A small network was shown many inputs. Here are its activations along a few directions, one row for each input.
In each table, some parts of the input vary, and every possible input appears once, in random order.
A made-up example of a description, with smaller parts first: one of 2 separate values, together with either a single point or one of 9 places around a ring or (one of 4 places along a line, together with one of 5 places around a ring).
Shared parts are said once, and a part with two or three values counts as separate values.

Other details of the inputs shift rows strongly along three fixed directions, in all tables alike. That doesn't count.

Table:
R1: [ -8   2 -12  -3   5  -5  -1  13 -16   8  11  -8]
R2: [ -8  10  -5   1  13   2   4   4 -19   5   8  -6]
R3: [-10  -7   8 -19 -13  -1  -6  -7  30 -24   5   8]
R4: [-26  -4 -17   8  21  11 -18  14 -12  17  -2   4]
R5: [-5  2  7  2  6 11 -3  3 -1 -6 -3 11]
R6: [-17   8  -2  19  17  10 -23   8 -16  10 -19  11]
R7: [  2  17  -1   9   7  -3  -5   8 -14   0  -3   3]
R8: [  5  -5   5 -14 -11 -10  -2 -15  31 -18  -5  -7]
R9: [-16  10  -5  20  20  11 -21  11 -13   6 -16  11]
R10: [-20  13  24 -23  -8 -11  -5  -8   3 -27   5  10]
R11: [ 13 -22 -16  23  -8  34  -6 -25  32  -7 -22   4]
R12: [ -1  -1  10  15  -2 -18  17  12 -10   8   2  18]
R13: [-19  12   8 -21 -10 -24 -12   0  15 -30   4   0]
R14: [ 26  -1  13 -12 -10 -13  14   9  -5   6  10  -8]
R15: [-23  -2  -3 -15  -8   6   1 -24  19 -28   6  -3]
R16: [  2 -11 -13  15   9  24   2  -9  -7  18  -6  -5]
R17: [ 46 -14  -3   5 -15   6  21   8   3  13   8  -9]
R18: [ 15 -38 -17  34 -15  17   9 -35  52   0 -30  13]
R19: [ 20 -14   3  10  -4  23   7  -9   7   8 -10   4]
R20: [ 16   0  -4 -14  -1 -12  17   1  -7   9  15 -19]
R21: [-28   7   1 -30  -5 -18  -4  -6  11 -24  17  -4]
R22: [ -5  14  -4  -3   6  -4   8   3 -20   1  14  -8]
R23: [ -4  -1   0   2   3  -4 -16   4   5   3 -11   1]
R24: [ 14   7   0  -7   1  -5  21  -6 -14   4  13 -17]
R25: [44 -7  5  7 -5 11 25 -3 -3 12  1 -7]
R26: [-16   9  -1   2   0 -28  25   5 -17   9  12  -3]
R27: [ -4   4  -2 -11   1 -12   1   6 -17  12  12 -10]
R28: [ 30   1   3   0 -11 -13   6   1  -1  11   1 -13]
R29: [ 30   5   4   6  -3   5  18   8 -13   7   7  -1]
R30: [-18  -4  -2  10  17  12 -21  25  -9  13  -7  16]
R31: [ -7 -11  -4  14  -3  23 -17 -22  22  -4 -23   9]
R32: [-20   6  19 -30  -5 -19  -6   3  12 -25   8   5]
R33: [-18   2  -2  17  13  19 -17  18 -18   4  -8  19]
R34: [ 26  -1  13 -11 -13 -13  12   7  -5   8  11  -7]
R35: [  7  13   0  -1   0 -17  -5  15  -7   2   4  -4]
R36: [-10   4   9 -11  -6  -1  -5 -23  26 -29 -10   1]
R37: [-15  -7  -8  -7   5   2  -7  -1  -2   7   2  -4]
R38: [-28   2  -9  13  17  16 -17   2 -22  16  -5   6]
R39: [ 30   3  -1   0  -5 -13  10   5   3   6   3 -13]
Each input here is: one of 3 separate values, together with either a single point or (one of 2 separate values, together with one of 6 places along a line).
The inputs of R18 and R26 match in every part but the choice among 3 separate values. If R36 is changed in the same way as R18 into R26, which row does it become?
> R24
Which other rows does R28 become when the place on the line of 6 takes its other values? List them by row number.
> R8, R13, R23, R35, R39
Which other rows does R30 become when the choice among 3 separate values takes its other values? List them by row number.
> R4, R39

Table:
R40: [  0  13   6  -4   6 -21  10  16 -27   8  10  -2]
R41: [ -8   2  -7  16  17  13 -15  21 -30  25  -6   8]
R42: [-16  22  17 -23   2 -24   4   8 -17 -19  14  -2]
R43: [-15   1 -13  25  19   8 -13  17 -26  23 -10   8]
R44: [-13 -26   3  15  -7  27 -30 -15  43 -15 -28  29]
R45: [ -5   7   8 -16  -9  -9   6 -16   9 -23   5  -5]
R46: [-13   6 -11  25  21  14 -16  18 -29  19  -8   7]
R47: [-15  23  15 -25   0 -35   1   9 -12 -10  16  -7]
R48: [-16 -20 -11   4   1  18 -16 -14  26  -1 -16   7]
R49: [ -6   4   6 -17  -6  -4   5 -11  14 -22   8   1]
R50: [-15 -21  -9   5  -4  18 -11 -12  22  -3 -11   8]
R51: [ 57 -10  -4   5 -11   8  28 -10   4  20   6 -24]
R52: [-11  -2 -10  18  16   7 -13  22 -28  29  -6   9]
R53: [ -6   5   2 -14 -10 -15   8 -14  15 -21   9  -3]
R54: [-18  23  11 -17  -1 -32   4   6 -13 -19  15  -4]
R55: [-12   2  -6  18  19  16 -18  19 -27  26  -6   9]
R56: [-10   4  -4  20  22  13 -11  19 -29  25  -5   9]
R57: [-17 -18  -9   8   1  18  -7 -11  23  -6 -10   9]
R58: [ 54 -12  -8   6 -12  10  25  -6   6  14   5 -23]
R59: [ -4   3  10 -19  -7  -7   8 -13   9 -20   6  -2]
R60: [-11  27  12 -27   2 -28  -1  13 -14 -17  18  -6]
R61: [-17 -14  -8  10   1  15 -10 -19  22  -2 -12   8]
R62: [-10  13  22 -12 -19 -15  -3 -16  30 -38 -11  12]
R63: [-16  24  13 -21  -1 -36   6   4 -17 -15  14  -4]
R64: [-12   5 -10  22  21  13 -15  15 -30  22 -11   9]
R65: [-18 -26   2  18  -3  34 -23 -18  50 -18 -35  32]
R66: [ 56 -11  -5   8 -12  10  35  -7   1  14   8 -20]
R67: [-10   8  -7  23  22  12 -13  15 -30  25  -7   7]
R68: [-16  21  13 -23  -4 -32   3  13 -15 -15  19  -4]
R69: [ -1   2  21 -19 -14 -18 -12 -10  34 -36  -7  10]
R70: [  3  17   6  -6   3 -13   3  19 -28   5  14  -6]
R71: [ 49 -16  -5   8 -16   5  29 -10   7  22   7 -17]
R72: [-11 -15  -8   2   1  22 -16 -12  21  -6 -13   3]
R73: [ 55 -15 -10   7 -17   4  32  -5   6  20  10 -18]
R74: [ -6   0   1 -19  -9 -11   1  -9  21 -18   7  -4]
R75: [ -6   8   4 -15  -7  -6   4 -15  13 -23   7  -2]
R76: [ -1  15   7  -7   4 -11   1  17 -27   5  10  -4]
R77: [-11   1 -12  21  21   8  -9  24 -25  25  -3  11]
R78: [ 53 -15  -4  10 -12   3  37 -10   4  22   7 -18]
R79: [ 53 -17  -7  10 -13   4  37  -7   3  18   6 -19]
R80: [ -2   5   7 -20 -11  -6   3  -8  12 -19  11  -2]
R81: [-14 -16  -8   2   3  24 -19 -14  23  -4 -16   6]
R82: [-17 -19 -12   6   0  19 -17 -11  28  -5 -13   5]
R83: [ -2  13   2  -6   6 -19   0  19 -23   8   7  -7]
Describe the family of inputs behind these rows.
> one of 4 places along a line, together with either a single point or (one of 2 separate values, together with one of 5 places along a line)
The inputs of R49 and R60 match in every part but the place on the line of 4. If R59 is changed in the same way as R49 into R60, which row does it become?
> R81
The inputs of R43 and R83 match in every part but the place on the line of 4. If R62 is changed in the same way as R43 into R83, which row does it become?
> R69
Which other rows does R80 become when the choice among 2 separate values takes its other values? List them by row number.
> R73
Which other rows does R76 become when the place on the line of 4 takes its other values? List them by row number.
> R42, R45, R72
Which other rows does R55 become when the place on the line of 4 takes its other values? List them by row number.
> R51, R56, R67
